A small network was shown many inputs. Here are its activations along a few directions, one row for each input.
In each table, some parts of the input vary, and every possible input appears once, in random order.
A made-up example of a description, with smaller parts first: one of 8 places around a ring, together with either a single point or (one of 2 separate values, together with one of 4 places along a line) or one of 11 places along a line.
Shared parts are said once, and a part with two or three values counts as separate values.
In the rows, zero is written as 128.

Other details of the inputs shift rows strongly along three fixed directions, in all tables alike. That doesn't count.

Table:
x1: 28  128  75  139  131  141  134  135  119  125  138  180  146  139
x2: 133  80  106  172  110  122  124  86  148  91  79  199  118  142
x3: 51  137  56  153  135  178  140  130  106  116  140  160  143  150
x4: 31  130  71  137  126  143  126  142  117  132  131  180  148  131
x5: 137  166  136  121  92  158  153  167  76  160  108  221  130  150
x6: 58  115  87  134  141  136  139  129  132  142  155  150  146  143
x7: 175  99  122  158  96  125  122  102  144  109  71  150  113  114
x8: 93  104  96  153  138  148  128  106  146  137  160  104  128  120
x9: 130  172  104  136  88  187  174  161  51  131  94  225  131  174
x10: 109  143  136  114  146  138  152  141  123  159  180  94  132  136
x11: 162  94  154  150  126  105  82  71  189  55  89  143  94  95
x12: 87  133  109  122  152  117  145  138  122  130  159  97  138  139
x13: 25  119  95  154  119  151  123  130  109  176  126  184  179  152
x14: 139  129  152  92  162  84  102  142  155  142  172  28  125  91
x15: 92  114  73  149  144  147  113  112  146  104  139  88  133  115
x16: 148  62  149  174  109  92  81  68  172  116  61  137  140  109
x17: 107  123  119  102  147  106  119  146  150  160  162  75  144  111
x18: 135  103  136  152  116  107  107  101  144  87  88  192  106  123
x19: 71  123  109  124  141  134  123  136  133  150  166  149  140  133
x20: 140  90  147  148  114  116  105  70  192  62  80  145  99  95
x21: 225  159  189  76  126  86  147  171  106  159  125  91  127  138
x22: 102  133  140  105  151  127  138  118  160  118  165  64  125  110
x23: 119  139  102  114  150  133  117  142  136  128  154  52  137  109
x24: 183  101  144  138  108  117  101  92  171  82  74  113  101  87
x25: 166  163  155  119  130  138  144  142  97  109  125  155  115  154
x26: 151  154  159  108  126  102  160  146  97  119  113  156  124  157
x27: 59  127  102  123  132  149  117  121  160  119  143  118  131  100
x28: 125  150  116  142  104  160  163  154  62  146  113  250  133  188
x29: 174  90  159  134  120  89  90  98  174  106  98  144  105  105
x30: 204  188  208  64  135  93  145  168  116  123  125  96  116  132
x31: 185  165  162  102  126  105  173  163  75  132  120  130  125  170
x32: 199  173  165  101  110  149  147  164  80  141  121  130  115  136
x33: 176  191  181  89  117  143  189  167  72  131  124  154  121  169
x34: 81  92  99  161  141  129  114  105  130  167  145  76  171  137
x35: 48  128  93  128  124  148  134  134  143  150  146  148  144  118
x36: 215  157  212  79  140  86  154  155  110  149  149  106  117  151
x37: 65  142  68  130  134  162  118  144  121  128  137  130  145  118
x38: 96  123  136  98  156  99  130  136  159  147  174  80  140  122
x39: 142  125  156  101  173  87  123  130  149  129  184  24  121  113
x40: 204  106  182  115  120  92  99  93  189  81  88  75  96  77
x41: 111  122  124  105  149  114  108  146  145  164  174  81  139  108
x42: 47  128  57  146  111  174  137  143  113  158  131  172  151  128
x43: 170  61  100  177  105  110  92  80  167  91  61  156  114  107
x44: 181  188  183  95  118  150  175  164  69  134  135  160  115  164
x45: 170  80  174  163  121  90  118  74  149  118  83  125  139  143
x46: 166  75  106  167  114  98  93  85  161  80  66  125  110  100
x47: 132  138  177  86  161  110  118  126  172  127  185  31  115  91
x48: 100  121  98  140  158  144  112  113  145  111  165  77  125  117
x49: 170  110  151  134  102  109  122  108  156  113  80  149  113  107
x50: 137  63  164  172  115  86  93  58  180  105  71  145  137  121
x51: 137  143  146  150  104  141  166  139  56  169  98  196  164  199
x52: 102  109  87  138  147  125  102  129  133  135  153  78  132  104
x53: 135  129  148  88  161  76  113  142  159  137  162  21  131  93
x54: 170  161  151  111  107  152  133  152  96  133  113  151  114  126
x55: 56  113  56  156  131  160  146  132  108  145  144  170  149  158
x56: 174  183  190  83  113  136  147  165  97  137  128  152  113  134
x57: 208  163  208  68  130  76  150  168  119  153  131  105  123  140
x58: 113  126  111  109  148  103  116  142  139  139  148  60  137  105
x59: 92  113  81  147  127  159  118  128  132  155  152  113  136  111
x60: 102  142  97  119  131  159  133  144  121  140  148  89  137  114
x61: 135  99  106  172  101  155  129  83  140  73  74  182  107  129
x62: 172  168  144  111  118  142  124  158  92  126  111  153  119  133
x63: 66  109  85  159  126  150  121  130  101  183  131  127  180  147
x64: 76  136  116  125  139  151  147  135  124  156  171  136  136  133
x65: 141  127  163  98  161  97  149  127  165  144  179  17  127  114
x66: 172  131  138  137  117  131  147  136  91  136  117  179  122  165
x67: 140  155  160  118  105  140  155  144  103  141  120  204  121  150
x68: 99  107  81  145  142  142  116  129  127  152  165  105  138  130
x69: 176  126  149  133  117  120  93  113  146  87  89  148  104  105
x70: 175  163  163  111  128  123  155  142  105  102  112  140  117  155
x71: 128  141  165  83  171  91  119  129  177  111  174  23  124  99
x72: 133  158  98  146  98  161  155  162  42  137  100  230  131  177
x73: 101  130  90  129  143  125  137  144  111  139  151  88  140  135
x74: 167  79  113  182  103  146  94  66  161  68  75  151  94  100
x75: 176  178  190  92  121  138  163  152  92  129  135  148  112  149
x76: 171  173  180  88  122  102  141  170  90  140  123  154  119  144
x77: 98  113  158  126  152  100  130  113  141  168  157  68  164  142
x78: 109  120  90  130  141  131  137  142  120  156  158  95  145  140
x79: 79  144  96  115  142  141  114  144  139  127  146  103  139  111
x80: 74  140  107  120  153  137  131  127  142  112  157  105  134  128
x81: 86  131  92  136  149  140  136  140  102  140  164  118  135  142
x82: 151  86  110  166  109  112  82  93  152  89  74  159  106  101
x83: 207  165  209  80  142  80  152  156  101  131  141  100  112  146
x84: 145  179  153  105  115  142  132  161  93  122  115  189  120  145
x85: 164  107  161  138  113  107  141  93  157  99  93  152  110  125
x86: 55  122  52  158  116  178  149  133  107  151  138  161  148  144
x87: 183  181  180  87  111  141  144  168  91  142  123  145  115  131
x88: 75  132  106  130  153  145  115  118  144  112  166  113  129  121
x89: 93  123  74  151  144  161  107  120  131  118  153  104  129  120
x90: 165  64  111  173  106  112  75  79  171  95  70  169  106  98
x91: 115  131  122  112  139  134  121  142  139  166  169  71  134  101
x92: 169  85  104  177  110  136  75  78  160  65  67  154  100  96
x93: 97  131  107  129  138  142  158  134  125  152  162  94  139  139
x94: 123  168  148  114  98  146  177  158  86  145  108  223  132  167
x95: 122  131  128  121  149  145  130  122  139  127  172  62  120  116
x96: 133  78  73  190  92  150  96  97  127  108  67  225  120  128
x97: 72  119  105  144  127  138  119  135  107  187  132  120  178  141
x98: 170  98  167  137  111  104  102  93  177  105  96  140  102  95
x99: 120  104  107  142  139  136  119  112  152  143  163  67  127  106
Each input here is: one of 9 places around a ring, together with either a single point or (one of 2 separate values, together with one of 5 places around a ring).
Question: Changing only the place on the ring of 9 turns x9 into x60. The same change can be made to x34. Which row results?
Answer: x63
Question: Changing only the place on the ring of 9 turns x47 into x32. The same change can be made to x71. Which row results?
Answer: x23
Question: Change only the place on the ring of 9 in x93. List by row number the other rows that result.
Answer: x7, x35, x42, x49, x65, x85, x86, x94
Question: Start at x12 and move only the place on the ring of 5, one step at a time. The first step leads to x2. Which rows follow, in order?
Answer: x65, x33, x70
Question: Start at x85 and move only the place on the ring of 5, one step at a time. The first step leads to x22. Which rows follow, in order?
Answer: x80, x26, x6
Question: Which other rows agree with x79 in the place on the ring of 9? List them by row number.
Answer: x5, x14, x16, x17, x40, x41, x49, x53, x69, x87
Question: Which other rows agree with x84 in the place on the ring of 9? List them by row number.
Answer: x4, x13, x27, x29, x30, x35, x56, x57, x76, x98

Table:
x100: 57  91  104  155  135  134  118  95  159  142  144  130  148  125
x101: 163  99  152  131  130  73  106  107  155  108  96  111  124  119
x102: 136  144  146  117  124  113  140  134  121  102  110  168  118  142
x103: 80  99  123  135  145  127  110  94  185  114  155  98  125  99
x104: 122  144  121  128  111  128  131  141  107  105  93  209  121  143
x105: 74  85  85  152  135  112  89  107  163  130  124  117  144  105
x106: 99  153  116  99  150  125  126  150  132  120  161  95  126  114
x107: 179  93  144  140  125  82  100  107  149  119  92  101  127  116
x108: 175  100  173  140  125  102  129  96  146  129  109  112  127  136
x109: 71  81  107  158  131  129  103  89  171  139  135  121  143  108
x110: 135  126  155  134  120  110  147  121  117  130  108  165  136  158
x111: 57  125  101  135  137  165  128  114  149  119  157  143  125  117
x112: 143  156  153  83  160  90  146  171  103  176  173  44  153  147
x113: 43  117  77  147  117  168  110  123  142  136  133  178  139  110
x114: 135  129  145  126  123  103  133  122  129  109  103  165  124  143
x115: 126  131  133  135  96  142  128  133  113  139  91  210  130  135
x116: 146  128  142  128  107  115  119  139  114  151  97  163  138  130
x117: 117  140  136  135  112  137  148  125  115  105  101  212  120  152
x118: 189  106  156  139  121  125  117  94  161  100  112  92  102  105
x119: 136  121  121  160  111  140  152  118  96  122  98  194  131  170
x120: 169  119  179  117  122  108  118  108  165  112  117  118  109  105
x121: 159  179  167  80  119  123  140  181  97  157  133  140  127  131
x122: 125  176  150  93  145  144  180  176  75  195  189  91  156  172
x123: 185  96  158  144  128  115  127  88  157  104  114  92  111  119
x124: 164  125  125  140  109  129  123  137  106  146  101  149  133  134
x125: 91  138  81  140  130  143  141  151  84  147  135  156  151  158
x126: 166  104  177  127  120  98  112  94  171  117  108  116  114  105
x127: 73  140  68  136  122  177  114  143  121  131  139  150  130  111
x128: 128  130  132  111  162  101  139  138  127  145  174  44  142  137
x129: 144  125  147  142  120  119  153  122  103  135  107  165  138  167
x130: 106  162  103  99  157  134  151  176  89  162  182  73  148  146
x131: 131  147  112  139  112  150  143  131  101  86  99  198  111  150
x132: 107  87  100  151  137  131  100  103  162  144  146  75  137  100
x133: 140  134  120  154  104  168  149  116  103  110  103  192  117  151
x134: 110  111  99  144  130  148  116  120  138  142  142  96  134  110
x135: 192  112  139  135  118  116  110  119  135  120  102  106  115  109
x136: 105  170  120  97  137  165  140  167  108  157  176  97  133  120
x137: 49  99  66  167  133  139  126  113  120  133  128  161  157  151
x138: 166  129  171  118  135  107  129  104  161  83  120  114  100  116
x139: 68  113  89  150  137  168  120  101  157  108  154  122  121  112
x140: 120  131  139  95  155  89  108  143  154  147  161  52  135  101
x141: 151  106  147  146  112  124  130  111  125  143  106  149  137  141
x142: 146  145  145  117  128  119  135  128  128  88  114  154  108  132
x143: 175  153  181  84  141  76  134  153  124  134  132  92  124  132
x144: 71  114  79  156  140  155  140  113  126  126  151  125  140  141
x145: 160  121  142  145  109  137  139  120  111  142  112  151  131  145
x146: 56  117  51  164  133  167  128  117  119  104  136  158  132  138
x147: 138  129  117  110  153  111  117  141  136  143  161  35  135  107
x148: 155  126  131  136  105  125  126  140  102  155  94  163  142  140
x149: 158  185  169  78  117  122  150  190  77  179  134  151  139  146
x150: 101  164  105  100  151  141  137  163  110  127  168  94  128  127
x151: 165  96  144  151  108  117  113  106  136  136  89  145  131  125
x152: 163  140  115  132  116  137  127  140  105  111  104  145  115  129
x153: 175  114  132  146  108  143  115  110  137  107  97  137  108  112
x154: 135  193  128  83  137  155  156  199  68  182  177  89  139  140
x155: 96  167  112  90  145  137  128  169  116  140  166  104  130  115
x156: 89  96  104  146  156  131  107  86  187  84  156  67  112  95
x157: 135  121  123  112  157  100  114  141  137  153  165  33  141  111
x158: 160  131  115  137  122  129  128  127  115  95  102  142  112  134
x159: 141  146  134  115  112  120  124  149  113  117  100  179  120  128
x160: 61  115  94  143  119  149  119  130  126  167  135  157  156  128
x161: 185  100  143  141  134  96  122  96  151  86  105  92  110  124
x162: 186  160  197  81  134  116  140  142  137  129  150  85  107  114
x163: 163  103  180  127  129  94  118  90  174  110  114  112  113  113
x164: 131  121  129  129  153  126  134  111  152  109  159  58  119  119
x165: 156  145  147  130  111  154  136  126  118  111  116  158  108  127
x166: 68  118  79  135  131  155  95  123  158  120  139  130  124  87
x167: 84  187  144  87  140  138  181  182  74  177  173  151  152  176
x168: 180  140  139  119  120  121  116  133  127  95  103  129  102  113
x169: 89  81  86  165  133  151  107  88  165  123  142  97  131  103
x170: 135  140  143  128  114  111  151  142  92  131  98  190  139  169
x171: 131  146  128  130  98  162  129  135  114  116  98  208  114  125
Question: What do these inputs look like to the network?
Answer: one of 8 places around a ring, together with one of 9 places around a ring
Question: Changing only the place on the ring of 9 turns x161 into x114. The same change can be made to x147. Which row results?
Answer: x140
Question: Start at x171 and move only the place on the ring of 9, one step at a time. The first step leads to x136. Which rows follow, in order?
Answer: x153, x134, x132, x151, x160, x115, x113
Question: Start at x166 and move only the place on the ring of 9, one step at a time. The first step leads to x121. Which rows follow, in order?
Answer: x149, x116, x148, x124, x135, x154, x127

Table:
x172: 219  61  179  129  139  42  73  94  193  127  110  20  123  74
x173: 166  130  151  132  83  125  118  113  132  62  51  247  92  117
x174: 75  90  39  180  140  169  95  83  169  76  135  115  107  91
x175: 32  76  94  147  157  110  91  93  184  154  159  98  164  100
x176: 118  80  122  124  144  104  57  86  235  96  145  42  95  41
x177: 47  166  58  139  125  213  157  152  81  119  164  187  136  159
x178: 109  150  102  107  135  151  100  161  133  134  144  97  125  100
x179: 96  164  172  88  156  95  176  167  104  185  183  80  157  161
x180: 66  147  102  124  110  144  140  170  90  202  136  185  173  158
x181: 115  190  149  66  161  139  169  175  107  132  200  76  122  149
x182: 201  131  115  157  81  159  112  115  111  74  33  213  91  128
x183: 49  71  69  196  117  142  125  76  129  108  105  217  144  159
x184: 138  158  132  108  155  125  170  165  84  194  178  53  161  166
x185: 175  131  168  145  126  115  160  123  87  137  111  133  138  165
x186: 221  137  176  121  112  103  147  142  85  167  92  107  136  142
x187: 223  166  221  84  109  112  158  136  124  83  100  180  83  139
Question: Changing only one part turns x183 into x181. The same change can be made to x184. Which row results?
Answer: x174
Question: What do these inputs look like to the network?
Answer: one of 2 separate values, together with one of 8 places around a ring
